Each row below holds a small network's activations on one input, seen along a few directions.
In each table, some parts of the input vary, and every possible input appears once, in random order.
Descriptions start from the smaller parts, as in this example, which fits no table here: values(2) and (point or ring(9) or (line(4) and ring(8))).
Shared parts are said once, and a part with two or three values counts as separate values.
In the rows, zero is written as 128.

Other details of the inputs vary at random and push rows far along two fixed directions, the same in every table; ignore that.

A family of inputs:
R1: [132 150 105 147 135 130 126 122  83 165 108 133 142 107]
R2: [117 121 156 106 167 125 156 103 142 134 152 105 134 117]
R3: [122  86 114 134  97 131 164 124 184 123 128 159 100 173]
R4: [114 101 118 140 105 146 153  88 174  67 130 141  98 145]
R5: [132 183 120 151 128 118 131 138  64 169 110 151 159 130]
R6: [115 117 166 107 150 114 128 120 134 118 159 118 116 109]
R7: [123 111 167  88 188  97 113 129 136 154 151  75 129  84]
R8: [137 176 102 160  74 152 137 151  94 147 102 147 137 143]
R9: [119 108 126 136 102 161 142 136 170  85 121 136 107 151]
R10: [143 130 113 125  99 138 116 147 138 127 125 113 139 137]
R11: [135 127 118 124 104 155 125 145 132 129 136 125 136 135]
R12: [125  90 166  56 199  66 110 140 123 201 202 102 122  81]
R13: [104  47 149  78 192  86 148  90 192 140 179 109  82  99]
R14: [112  83 156 105 162 146 158 100 183 102 145 104 120 133]
R15: [158 187  90 153  87 124  94 177  59 175  97 139 164 135]
R16: [131 112 102 161  92 134 126 108 155  85  97 142 112 149]
R17: [128 103 123 122  90 162 127 135 168  81 137 141 116 158]
R18: [145 170 123 148 115 104  95 161  72 165  97 139 146 118]
R19: [126 142 111 143 145 123 123 122  94 146 115 139 135 109]
R20: [142 173 113 160 122 110 112 147  75 165  88 143 161 135]
R21: [121 127 167 117 185  96 117 119  90 158 144 125 150 102]
R22: [137 130  97 148 123 130 128 118 134 122  99 123 121 129]
R23: [133 124 114 145 107 144 143 125 156 105  96 127 129 162]
R24: [116 116 140 111 166 112 137  92 134 117 148 121 114 100]
R25: [129 164 136 148 126 112 129 125  76 151 121 152 152 131]
R26: [136 121 111 145  86 152 136 145 165  95  99 125 112 157]
R27: [136 120 109 129  92 168 132 146 151 103 131 133 124 155]
R28: [133 133 123 138 111 126 118 148 137 119 108 125 125 133]
R29: [134 134 109 127  85 164 139 137 151 102 139 133 121 156]
R30: [130 134 111 130  80 160 136 139 153  94 138 141 122 157]
R31: [136 161 128 128 107 120 105 145  82 148 144 143 146 125]
R32: [121 120 132 132  92 153 148 126 166  80 128 141 103 153]
R33: [138 163 119 122 111 135 118 146  91 162 143 124 150 120]
R34: [119 102 174  78 242  61  99  93 119 159 164  78 127  52]
R35: [115  80 163 113 156 114 132  99 185  86 139 107 116 136]
R36: [121 119 101 140 102 159 163  96 165  94 120 130 110 140]
R37: [136 168 127 151 133 117 117 140  60 169 102 157 161 129]
R38: [129 144 118 155 117 142 137 135 110 131 104 152 144 149]
R39: [127 128 111 145 126 134 128 113 118 118 111 148 122 126]
R40: [122  96 123 117 102 165 133 134 183  78 144 128 113 154]
R41: [139 126 124 129  98 123 100 145 131 114 128 131 135 140]
R42: [128 158 137 137 134 118 137 123  92 143 123 146 146 133]
R43: [125 113 147  99 162  79 122 149 111 198 159 127 116  99]
R44: [137 182 119 142 117 126 124 155  66 172 117 136 144 117]
R45: [114 111 130 125 101 159 153 123 183  75 135 129  98 153]
R46: [130  98 120 118  97 148 124 135 192  75 133 117 113 157]
R47: [135 133 128 145 120 121 125 126 132 119 102 137 137 147]
R48: [126 106 131 113 168 112 127  99 149 132 130  92 122  98]
R49: [111  95 131 106 159 138 159  85 178  92 151 105  99 116]
R50: [142 157 121 146 130 117 122 135  95 166  98 123 158 129]
R51: [122 146 154 106 186 106 140 118  94 165 147 109 146 104]
R52: [129 145 136 133 128 126 113 148  94 144 120 140 133 121]
R53: [138 153 132 145 115 104  96 152  88 151 108 134 140 119]
R54: [118 119 180  79 215  97 113 130 100 181 169  81 138  63]
R55: [124 119 155  90 148 120 119 125 138 120 173 115 126 113]
R56: [129 132 123 135 115 150 134 146 127 125 117 130 122 135]
R57: [136 146  97 156 120 120 115 124 112 134  94 135 131 126]
R58: [137 106 121 123  89 143 117 137 176  81 127 129 118 156]
R59: [129 145 128 137 146 132 136 133  96 153 114 132 148 131]
R60: [119 130 111 137 128 135 146 104 138 108 127 135 116 125]
R61: [110  65 180  70 179 120 117 113 177  96 193  94 112 106]
R62: [132 147 114 155 133 115 112 122  74 151 112 151 139 109]
R63: [124 114 127 149  85 155 132 137 148  90 115 149 112 156]
R64: [132 143  94 154 121 144 134 124 105 137 102 142 129 127]
Each input here is: line(4) and (point or (values(3) and line(5))).
Question: Changing only the line(4) part turns R26 into R23. The same change can be made to R9. Which row results?
Answer: R38
Question: Change only the line(4) part in R3. List by row number the other rows that result.
Answer: R12, R13, R43
Question: Change only the values(3) part in R32. List by row number the other rows that result.
Answer: R18, R52

A family of inputs:
R65: [116 107 205  69 176 130 119 140 159 102 196  80 142 106]
R66: [136 165 146 107 132  81  88 176  41 218 170 153 144 107]
R67: [154 144  74 185  53 112  95 155 100 151  72 190 121 153]
R68: [110 123 151 110 206 114 158  76 125 147 149 100 115  89]
R69: [117  61 143  76 100 160 162 131 243  70 184 109  87 171]
R70: [130 163  86 187  93 174 152 101  96 111  81 166 150 155]
R71: [114 138 174 116 208 111 142  72 104 121 130 108 141  94]
R72: [144 179 115 138 157  82  73 160  43 216 104 110 157  73]
R73: [127 133 168  73 163 126 108 146 110 130 188  88 144 100]
R74: [132 153 118 129 148  97  83 136  93 143 110 101 152  94]
R75: [121 114  73 178  70 171 199  99 176  88  87 169 105 190]
R76: [120 125  74 193  58 156 179 112 135 102  77 208 103 188]
R77: [111  55 155  77 101 190 163 132 246  50 178  99  84 153]
R78: [125  99 176 101 194  93  92 117 147 106 130  74 137  96]
R79: [162 160  62 181  60 123 105 166 102 165  64 164 138 151]
Question: Changing only one part turns R73 into R65. The same change can be made to R74. Which row results?
Answer: R78
Question: Describe the family of inputs behind these rows.
Answer: values(3) and line(5)
Question: Change only the values(3) part in R69. List by row number the other rows that result.
Answer: R75, R79
Question: Change only the line(5) part in R68. List by row number the other rows that result.
Answer: R70, R71, R75, R76

A family of inputs:
R80: [129 117 180  85 185  89  90 131 115 150 166  92 150  87]
R81: [144 153  87 185  77 163 134 136 114 108  65 141 133 153]
R82: [116 127 140 120 163 142 154 107 126 137 134 116 126 110]
R83: [140 116 102 147  38 177 136 138 194  50  99 142 114 191]
R84: [136 153 109 161  55 163 140 150 120 116 121 167 141 174]
R85: [121 143 157 133 179  91 107 125  92 148 118 120 141  94]
R86: [138 179 122 153 139  99 106 129  64 167  96 126 159 109]
R87: [140 158 118 137 117  94  93 162  65 196 128 145 153 118]
R88: [123 179 134 151 145 110 129 133  50 176 112 158 152 116]
R89: [104  73 168  87 178 134 174  72 205  76 168  98 100 126]
R90: [134 147 148 138 174  90 100 117  75 161 122 114 155  98]
R91: [137 143 123 108 154  94 101 154  92 190 147 111 142 102]
R92: [125 135 155 106 211  88 110 108 110 155 141  81 147  76]
R93: [133 152 150 105 156 128 124 151  80 179 153 113 146  94]
R94: [136 109  87 145  48 193 135 140 200  46 101 134 111 196]
R95: [110  58 145  90 171 107 153  84 203  95 150 101  95 119]
R96: [140 148  98 155  58 172 119 162 135 106  87 139 133 157]
R97: [134 186  84 169  95 151 145 132  78 153  88 165 156 146]
R98: [140 124  82 174  72 141 136 122 129 118  83 174 120 171]
R99: [142 158  84 160  45 163 118 147 112  99 121 164 120 147]
R100: [129 160 147 103 151 107 120 147  71 176 155 119 156 109]
R101: [111  51 163  96 181 108 150  90 205  91 154 116  83 115]
R102: [120  53 136  96 104 146 150 111 248  58 157 110  76 164]
R103: [123 135  96 148  99 150 133 101 124  90 118 151 111 126]
R104: [134 176 101 175  91 143 138 126  67 151  93 174 153 156]
R105: [121 110 149 101 209  87 122 110 114 180 146  93 122  69]
R106: [111  73 170  80 175  97 120 130 172 127 176 106 100 107]
R107: [142 162  67 174  87 125 132 140  92 159  79 160 143 141]
R108: [118 148 166 105 161 108 118 148  83 166 162 128 138 112]
R109: [130 121 134 131  95 145 115 152 151  88 113 142 123 152]
R110: [120 100 164  74 177 129 145 122 162 121 190  89 125 109]
R111: [115  48 130 103 106 165 152 121 247  63 151 104  72 153]
Question: Describe the family of inputs behind these rows.
Answer: values(2) and (point or (values(3) and line(5)))
Question: Changing only the values(2) part turns R86 into R83. The same change can be made to R104. Which row results?
Answer: R84
